Each row below holds a small network's activations on one input, seen along a few directions.
In each table, some parts of the input vary, and every possible input appears once, in random order.
Descriptions start from the smaller parts, as in this example, which fits no table here: one of 8 places around a ring, together with either a single point or one of 11 places around a ring or (one of 3 separate values, together with one of 4 places along a line).
Shared parts are said once, and a part with two or three values counts as separate values.

Rows:
r1: [ -5  16   6   4   1  -7  24   7  26  12 -12  -9  -2 -15   2]
r2: [-13  13   1  -5  12   7   8 -27   1   5  -3   2 -22   0   4]
r3: [ -2  20  10   3   6  -9  23   4  26  16 -10 -10   1 -10  -8]
r4: [ -5   8   4  -5  14   0  -2 -17  -8  -6   6   1 -20   2  10]
r5: [  1  -6 -12  10 -25 -12  -6  20   8  -2   4   9  16   3  -9]
r6: [  1 -10  -6  10 -19 -18  -9  11   8  -4   1  22  21   3  -3]
r7: [ 20 -13   0   8 -16 -10 -13   8  10  -3   7  18  18  -3  -1]
r8: [-17  14   0 -14   9   9  11 -17   1   6  -2 -11 -24  -4  -1]
r9: [-14  -7 -18 -14 -12   4 -14  -8 -12 -11   9   8  -5   9 -10]
r10: [  8  -9  -5 -19  -5   9 -20 -14  -7  -7  12   1  -5   9 -12]
r11: [ -8 -14  -5   8  10  10  30   6 -38  15 -44 -12  19   3   6]
r12: [  6 -13  -4 -13  -7   6 -21 -14 -13  -8  12  17  -7   6  -1]
r13: [ -4   1   4  -8  11  15 -14  -6  -9  -8  14  -9 -12   2  -1]
r14: [  6   7  10  17   7 -14   6  12  14   3  -1   2   0 -11  15]
r15: [11 -1 13  7  1 -6  1 12 16 -6 10 -7 14 -3 -1]
r16: [  6  13   8   8  11 -13  12  11  20   5   1 -10   5  -8  -3]
r17: [ -6  11   2  -9  17   5  -1  -8  -4   0   6 -10 -22   2  -1]
r18: [11 -1  8 13 -7 -1  1 20 13 -7  9 -6  7 -7  9]
r19: [ -7 -16   1  14  14   5  25   0 -43  17 -44  -1  22   5  11]
r20: [ -3  -1   5  -1   7   9 -13 -16 -13 -14  17   4 -10   3   6]
r21: [ -1  14  13  10   2 -10  20   6  19  17 -13   3  -5 -11   8]
r22: [  5  -8 -14 -14  -9  15 -19  -9 -11  -7  15   4  -6   5  -7]
r23: [-12  17   4 -13  11   9   8 -18   2   9  -5 -13 -26   1  -4]
r24: [ 21 -13  -3   3 -22  -4 -10  20  10  -1   6   6  12  -4  -2]
r25: [ -5  -2   0  -7   3  16  -8  -4 -11 -12  15  -4 -17   1   5]
r26: [ -5 -12   0   7  16   7  26   0 -36  17 -44 -17  23   8   0]
r27: [-11  -8 -12  -5 -10   1 -22 -11 -17  -8   7  17  -6  10  -1]
r28: [  4   9   3  12   4  -9  11  19  19   3  -2  -7  -3 -13  10]
r29: [  4  -5 -10   3 -17 -13  -5  13  16  -1   0   9  23   9 -14]
r30: [ 9 -4 14 15  0 -8 -4 11  9 -7 10  4 14 -7 11]
r31: [ -7  10  -5  -8  12   8   3 -10  -4  -4   6  -8 -21   1   6]
r32: [ -9  -3 -12 -16  -8   2 -15 -13  -9  -9   7   5  -3  15 -16]
r33: [ 22 -10  -4   1 -12  -5 -13  12  18   1   4   3  21  -1  -8]
Question: The inputs of r26 and r19 match in every part but one. If r32 is changed in the same way as r26 into r19, which row does it become?
Answer: r27
Question: What do these inputs look like to the network?
Answer: one of 3 separate values, together with either a single point or (one of 2 separate values, together with one of 5 places along a line)
Question: Which other rows does r12 become when the choice among 3 separate values takes its other values? List them by row number.
Answer: r10, r22
Question: Which other rows does r28 become when the choice among 2 separate values takes its other values? List them by row number.
Answer: r31
Question: Which other rows does r31 become when the choice among 3 separate values takes its other values? List them by row number.
Answer: r4, r17
Question: Which other rows does r14 become when the choice among 2 separate values takes its other values? List them by row number.
Answer: r4

Rows:
r34: [-11  -6  -7  -9   4  12   2 -16 -26   0 -12  -6   9  13  -9]
r35: [-11  19   8  -1  20   2  19  -8  12   5  -5 -16 -15  -6  -2]
r36: [ 14  -2   1  11  -9 -18   4  21  19  10  -8   6  17  -6  -3]
r37: [ -5   2   0  -1  11   2  12  -4  -4  14 -19   1 -10  -3   2]
r38: [  9   6   2  -9 -11  -5 -19   1  17 -12  30   0  -8   0  -2]
r39: [  6 -13  -7  -8 -21   6 -29   1  -7 -12  22  12  -4   4  -2]
r40: [-15  12   1 -16   4   7  -9 -27  -5 -15  22   2 -29   6   3]
r41: [ 10  -8  12  30  14  -9  37  29  -3  24 -47 -11  35 -13  13]
r42: [  6   9  11  20   2 -16  10  18  30   0   6   5   3 -13   8]
r43: [-10  -7 -14 -20   2  23 -21 -30 -28 -12  11   6 -22  12  -4]
r44: [  8 -13  -5   5 -17  -4  -6  15  -5  -2  -1   2  25   5  -3]
Question: What do these inputs look like to the network?
Answer: either a single point or (one of 2 separate values, together with one of 5 places around a ring)
Question: Which other rows does r39 become when the choice among 2 separate values takes its other values? List them by row number.
Answer: r43

Rows:
r45: [ -9  15  -8  -7 -12 -14 -10  -9  20  -5  15  17  -9   7 -19]
r46: [ 12 -24 -15  -8 -15  15 -35  -6 -15  -9  17  15   1   5  -1]
r47: [  7  -4   3  21  -6 -14  11  35  16   1  -1  -9  31  -6   2]
r48: [ 15  -5   7  15   1  -4  19  26  15  17 -21 -11  33 -10  -1]
r49: [ 32  -6   6  12 -17 -20  -8  32  30   2   7   8  21  -8   8]
r50: [  3  11  10  -5  23  23  10 -15   2  -2  -1 -18 -18  -4   9]
r51: [-13  11  14   2  34   7  28 -13 -16   6 -22 -13 -22 -11  22]
r52: [ 13  -2  18  23 -14 -25  -3  22  22  -3   3  11  26  -6   2]
r53: [-29  13  -4  -5   1  -5  26 -20  -5  23 -31   1 -11   1  -7]
r54: [ -8 -16 -15   1   9  12   9 -15 -45   6 -31   4   5  11   7]
r55: [  3  10  -8 -16 -23  -3 -18  -7  26   4  16  14 -21   5 -13]
r56: [  1 -19 -11 -13  -1  19  -9 -13 -34   1  -8  -4  10  10  -8]
r57: [-20  13 -11  -9 -11  -3   1   0  10   1   8  -3  -9   4 -21]
r58: [ -9  12   8  -2  16  10   1  -7   0 -15  20 -19 -18  -4  11]
r59: [  0  10  13   1  16   1  -4 -13   9 -21  26   5 -19  -5  11]
r60: [  0 -16 -17  -7  -4   5 -18   6 -32 -17  10  -2   6  16  -6]
r61: [  4 -17 -13  -2  -5   1 -29  -9 -23 -18  18  17   7  15  -5]
r62: [-14  11  -1 -15  -4   6   5  -7   7  20 -12  -7 -10   1 -23]
r63: [ -1  -4  14  24   6 -18  34  19  -1  26 -41  -6  25  -9  15]
r64: [ 14   6  12  -9   6   7 -11  -6  13 -14  28   2 -28 -11  15]
Question: What do these inputs look like to the network?
Answer: one of 4 separate values, together with one of 5 places along a line
Question: The inputs of r50 and r62 match in every part but the choice among 4 separate values. If r51 is changed in the same way as r50 into r62, which row does it become?
Answer: r53
Question: Which other rows does r64 become when the choice among 4 separate values takes its other values? List them by row number.
Answer: r46, r49, r55

Rows:
r65: [  3   5  14  12   5 -15   3  21  35   7   9 -11  10  -6   6]
r66: [ -6  -5   3  19   8   1  21  -3 -26   6 -37   2  28   5  13]
r67: [ 14 -12  12  17  16   0   8  13  12   8  -8 -13   9 -20  19]
r68: [ 13   0   5  20 -20  -1   7  26   4   8  -4  -7  23   1   5]
r69: [ 15 -20  -1  18   7   2   1  19 -16   8 -29  -8  28  -3   2]
r70: [-20  11 -11 -30  -7   9  -1 -22 -17   4 -13  -6 -25   5 -17]
r71: [  4   6   4 -18  27  12 -14  -7  -2 -15  28 -15 -21  -7  -3]
r72: [  4  16  -8  -9 -12 -15 -26  -3  27 -16  44  11 -15   2 -14]
r73: [  7  -6  -2 -16 -17   8 -25   2 -13 -13  17   0  -7   9  -2]
r74: [  6  -1  -9 -13   5  21 -15 -12 -27 -11  19 -16  -2   1   3]
r75: [-11  18  -2 -25   4  10   6 -33  -3  11   1   3 -33  -2  -8]
r76: [  6 -12  -1  18   8  -1   5  17  -3   8 -13 -24  23 -10  12]
r77: [ 10 -18  -7  14 -30 -25  -5  19  11   4  -8  18  42   2 -15]
r78: [ 13  -6  14   8  -1  -9   3  18  25   7   2   4  15 -12  18]
r79: [  8  -4   2  -1   8  26 -20 -17  -3 -10  18  -4 -20  -6  15]
r80: [ -9  14   5 -11  -4  -7  34  -3  -1  19 -37 -17  10  -3 -12]
r81: [  5 -17 -20  -8 -24 -10 -39  -1  -7  -9  17  30   9  13 -22]
r82: [-18  31   9  -2  12  -9  28  -3  29  22 -23 -13  -6 -10  -8]
r83: [ 18  11   7  20 -27 -17   0  12  38   1   9  18  23 -14   5]
r84: [ 10 -16 -14 -17 -11   7 -26  -3 -21 -14   8  10   4  21  -4]
r85: [ -7   5 -13  -4   0  -6  32  -5  -6  19 -47  -3  18  10  -9]
r86: [  1   1 -20  -7 -28  -4 -28   3   4 -14  32  19   1   8 -12]
r87: [  9  12  17  15 -19 -27  -2  21  45   0  12   4  15 -13 -14]
r88: [-10   7   3   2   6  -7  36   0  19  25 -27  -3  -8 -11   2]
r89: [-10   7  18  11  31 -17  30   7   4   1 -13 -13  -4 -10  14]
r90: [-10  -2   4   0  21  14  -1 -19 -21  -7   9  13 -32  -1  17]
r91: [-28  27  -7 -25  13  11   7 -24  11   7   9  -4 -36   3 -17]
r92: [-13 -19  -7  -1   6  17  -2 -22 -45 -12 -11   7 -10  20   1]
r93: [ 14 -15  -5  15 -12   0   7  25  -1   5 -16   7  32  14   3]
r94: [  5   8   6 -17   7   0 -22   1  11 -10  35  -2 -21   3  -5]
r95: [  5  -5  14  15  23  -2  17  24  19   3   0 -24   3 -15   4]
r96: [-15   3 -27 -20  -3   8  -1 -29 -24   5 -20   3 -16  21 -16]
r97: [-19  -4   1 -10  10  17  -1 -18 -38 -10   4   0 -13   6   5]
r98: [  5  10  20  15  17  -2  32  -3  -7   1 -21   1   4 -14  25]
r99: [  9   2 -13   2 -23  -3 -25  -4  21 -11  39  27 -14   1  -1]
r100: [  3 -26 -17 -10   6  27 -19   0 -30 -15  -2   3  -2  10  -2]
r101: [ 11   1   1  -2  -9  17 -17  -7   4  -4  35  11 -16   5   9]
r102: [ -9  -6  15  16  15 -10  18   8 -19   6 -32  -9   9  -2  12]
r103: [-20   8  18  -6  22   7  -5 -28 -11 -13  11  -8 -32   3   1]
r104: [  6 -10  -7  16 -28 -26   0  31  21   1   2   8  26  -5  -8]
Question: What do these inputs look like to the network?
Answer: one of 2 separate values, together with one of 4 places along a line, together with one of 5 places along a line
Question: The inputs of r94 and r101 match in every part but the place on the line of 4. If r95 is changed in the same way as r94 into r101, which row does it become?
Answer: r67
Question: A walk changes only the place on the line of 5. It starts at r72 and steps to r94. List the rest of the walk in order.
Answer: r71, r103, r91

Rows:
r105: [ 26   5  28  22  33  -6  29   1   9   1 -13  -3   4 -30  20]
r106: [ -9 -16 -12  13  16   0  24  15 -25  17 -36 -27  26  19  -3]
r107: [ 28 -36  -9   6 -24   6  -2  22   5  12 -12   8  50   6 -12]
r108: [ -7  14  -7  -4  -8 -10  40   2  28  29 -30  -9  12  -2 -21]
r109: [-20  21 -16 -37  -7  11 -12 -54   5  -6  11   3 -41  11 -25]
r110: [-20  -2   3  19  26 -10  16   1 -36   7 -39   1  32   1   9]
r111: [ -6  14  -3 -18   0  -6 -51 -13  14 -24  59   1 -24  14 -22]
r112: [  9  -5  25  19  15   1  15 -14   1 -15   5  -3 -30 -22  38]
r113: [-25  -2 -23  -1  12   7   3   0 -43  -9 -18  -9  -7   3  14]
r114: [ 10 -24 -19 -35  -3  18 -55 -21 -24 -14  31  32 -10  18 -25]
r115: [ 25  -1  20  19  16  18  27   9  21   4 -21 -39  13 -26  10]
r116: [ 27 -29 -14 -15 -26  -1 -22  27 -19   8   3   4  14   5 -20]
r117: [  3   3  10 -33  40  29 -18 -32  -9 -10  38 -11 -40  -3   2]
r118: [  4   9   6   3  25  21   3   1   7  -5   3 -19 -23 -24  30]
r119: [ 29 -23  -6  14 -17 -21 -10  14  -4  12 -14  26  37  15  17]
r120: [-21  17   4   4 -15 -10  25 -26  15  13  -8  24 -26  12  14]
r121: [  5  11  15  21   0 -35   5  22  36  -7  17   8  34   1   8]
r122: [ 17 -28  -1   2 -24  -7 -17   5 -14 -12   3  45   1  11  21]
r123: [  2  16  -5  20 -17  -3 -10  14  29 -23  39   6  -4  -6  -3]
r124: [ -7  21   8  13  -3 -17  38 -18  21  17 -30  23  11 -15 -13]
r125: [-34 -11   1  17  14  -2   9 -12 -43 -10 -18   7  -5  10  22]
r126: [-20  28 -16 -14 -15   5  13 -16  18   8 -15   9 -21  -9   0]
r127: [-31  -4 -13 -33  29  25 -28 -34 -50 -15   6  -4 -20  22 -14]
r128: [  2  14   9  -2 -16 -15 -22  36  29   4  27 -22   5   5 -18]
r129: [-18  -6  -4   1  -1  21   3   3 -39  11 -23 -32   9  13 -12]
r130: [ -3   4  16  27 -20 -17  -1   2  26 -21  42  20  -3   5  14]
r131: [ 15 -17 -19  -6 -30  16 -29   7  -8  -8   2  23  13   1  13]
r132: [  7   7   5  15  -5 -25  -2  41  39  -3   7 -15  33  -8 -18]
r133: [ 20   1  20  -8  16  15   8  12   1  10   2 -38 -18 -26   2]
r134: [ -8  20  -5 -30 -12  -9  20   5  13  26 -17 -10 -21   0 -27]
Question: The inputs of r132 and r108 match in every part but one. If r123 is changed in the same way as r132 into r108, which row does it become?
Answer: r126
Question: What do these inputs look like to the network?
Answer: one of 5 separate values, together with either a single point or one of 5 places around a ring
Question: List by row number the other rows that have the choice among 5 separate values in common with r119.
Answer: r107, r114, r116, r122, r131
Question: Which other rows does r125 become when the choice among 5 separate values takes its other values? List them by row number.
Answer: r112, r120, r122, r130
